A small network was shown many inputs. Here are its activations along a few directions, one row for each input.
In each table, some parts of the input vary, and every possible input appears once, in random order.
A made-up example of a description, with smaller parts first: values(3) and (point or ring(9) or (line(4) and ring(8))).
Shared parts are said once, and a part with two or three values counts as separate values.
In the rows, zero is written as 128.

Other details of the inputs vary at random and push rows far along two fixed directions, the same in every table; ignore that.

Rows:
R1: [143 179 143 169 130 142 179 100  86 199 158 205 223]
R2: [142 213  53  82  65  13 231 146  96 134 167 157 160]
R3: [168 139 134 176 100 139 186 109  29 159 113 226 213]
R4: [105 107 175 158 179 185  89 121 152 140 126 118 107]
R5: [116  99 167 149 183 167  85 117 151 143 118 128 100]
R6: [116  95 156 159 185 172  81 114 157 147 113 125 104]
R7: [109 203  70  99  75  16 247 148  91 121 169 127 194]
R8: [ 93 127  80  72 109  58 127 149 176  69 135  56  87]
R9: [104 133  77  66 103  58 121 159 176  80 128  64  76]
R10: [101 105 157 162 171 188  83 110 158 146 125 118 110]
R11: [111 131 100  64  90  84 139 167 190  74 153  43  95]
R12: [152 182 153 161 134 113 173 100  79 207 133 230 192]
R13: [157 183 148 171 112 128 177 107  96 196 164 207 222]
R14: [115 104 166 146 175 167  82 107 158 142 114 130 102]
R15: [141 117 161 144 176 179  80 129 154 149 121 144  74]
R16: [140  73 159 145 127 192  85 119 111 100  87 139 108]
R17: [146  66 162 151 148 184  71 112  90 115  86 121  98]
R18: [167 188 133 171 139 121 180 111  79 205 144 229 181]
R19: [123 103 147 146 168 169  73 117 158 159 111 135  92]
R20: [147 181 160 166 138 140 185 111  80 193 159 206 220]
R21: [123  89  68  70  75  76 123 145 111  49 105  47  83]
R22: [106 129  89  61 112  60 134 171 167  81 130  61  69]
R23: [ 99 137  96  60 101  87 139 162 181  66 147  42 101]
R24: [102 112 162 162 168 182  77 110 161 138 124 120 113]
R25: [146 169  62  93  27  31 228 142  48  83 134 158 196]
R26: [126  89  72  75  82  74 128 154 109  46 101  43  85]
R27: [139 122 147 148 165 174  68 118 164 147 118 146  81]
R28: [112  96 150 153 176 170  78 106 158 149 118 128 103]
R29: [134 103 177 151 162 193  87 134 167 148 138 119 114]
R30: [138  64 143 151 130 199  79 118 112 107  89 138 108]
R31: [145  71 163 149 141 184  67 102  97 115  81 124 100]
R32: [121 104 160 156 176 200  83 125 164 144 127 112 124]
R33: [109 125  83  70  89  85 137 167 189  80 157  41  98]
R34: [145 219  71  77  66  12 233 146  96 128 163 160 159]
R35: [ 82 136  98  71 106  75 143 155 174  66 141  44  89]
R36: [134 100 163 158 163 194  85 132 172 151 134 113 119]
R37: [ 98 137  84  68  99  85 130 160 183  66 149  43 107]
R38: [172 148 135 173  98 119 165  84  16 167 112 217 211]
R39: [153 176 138 170 140 110 178 109  77 209 134 221 195]
R40: [141  66 160 148 136 195  86 128 106 101  91 137 105]
Description of these inputs: ring(5) and (values(2) or line(6)).
Question: Changing only the ring(5) part turns R10 into R4. The same change can be made to R1. Which row results?
Answer: R20
Question: A walk changes only the line(6) part. It starts at R34 and steps to R12. List the rest of the walk in order.
Answer: R14, R35, R23, R11
Question: Which other rows does R6 become when the ring(5) part takes its other values? List them by row number.
Answer: R5, R8, R14, R28
Question: List by row number the other rows that have the ring(5) part in common with R27.
Answer: R8, R9, R13, R24, R25, R37, R38

Rows:
R41: [127 153 118 116 116 105 155 139 137 130 149 123 144]
R42: [139 106 152 163 152 174  96 108 116 152 111 151 129]
R43: [127 152 112 116 116 100 154 137 133 129 143 133 135]
R44: [141 102 160 158 147 187  93 115 120 140 111 151 131]
R45: [133 145 113 112 112 100 146 134 124 124 133 132 128]
R46: [121 149 116 117 122  97 154 135 128 127 138 130 135]
R47: [119 149 121 115 121 102 156 136 132 128 147 119 142]
R48: [ 96  56 109  83 126 147  52 153 196  40 104  13  34]
R49: [121 151 108 119 117  99 151 130 130 131 140 129 139]
R50: [138 136 109 115 105 103 150 137 111 119 130 130 133]
R51: [140 106 161 161 158 175 101 110 111 150 109 154 127]
R52: [121 148 116 118 115 102 154 133 135 133 146 120 148]
R53: [133 117 158 154 157 161 101 113 123 151 115 153 121]
R54: [135 120 150 156 151 159 100 107 124 155 118 155 129]
R55: [127 130 119 118 104 108 155 133 103 111 127 128 144]
Question: What do these inputs look like to the network?
Answer: values(3) and line(5)
Question: Which other rows does R54 become when the values(3) part takes its other values? List them by row number.
Answer: R45, R53
Question: A walk changes only the line(5) part. It starts at R47 and steps to R46. List the rest of the walk in order.
Answer: R53, R51, R55

Rows:
R56: [127 117 129 120 139 143 101 134 165 128 135  99 103]
R57: [126 109 121 120 129 138  95 131 146 110 110 117  88]
R58: [134 154 136 141 129 132 138 117 130 154 139 160 157]
R59: [130 109 139 115 140 142 103 139 140 113 119  99  92]
R60: [108 113 133 128 151 139 110 134 150 119 124 104 107]
R61: [121 111 141 115 136 142 102 134 146 104 119 109  92]
R62: [114  97 128 125 129 146 102 126 137 106 118  93 118]
R63: [136 105 118 120 136 135  97 134 141 116 114 112  90]
R64: [137 133 136 146 113 143 142 117 103 133 131 157 164]
R65: [146 129 135 147 116 142 143 122 100 142 130 146 162]
R66: [127 151 135 149 136 124 138 111 121 164 140 155 163]
R67: [132 139 147 146 137 123 145 111  97 151 126 160 152]
R68: [135 137 124 147 130 120 135 109  99 153 119 163 142]
R69: [139 143 138 143 136 131 155 130 113 155 137 158 155]
R70: [108 174  60  57  64  20 213 171 131  73 156  89 136]
Question: What do these inputs look like to the network?
Answer: values(3) and (point or line(4))
Question: Changing only the values(3) part turns R57 into R68. The same change can be made to R64. Which row results?
Answer: R62
Question: A walk changes only the line(4) part. It starts at R63 and steps to R59. List the rest of the walk in order.
Answer: R69, R56
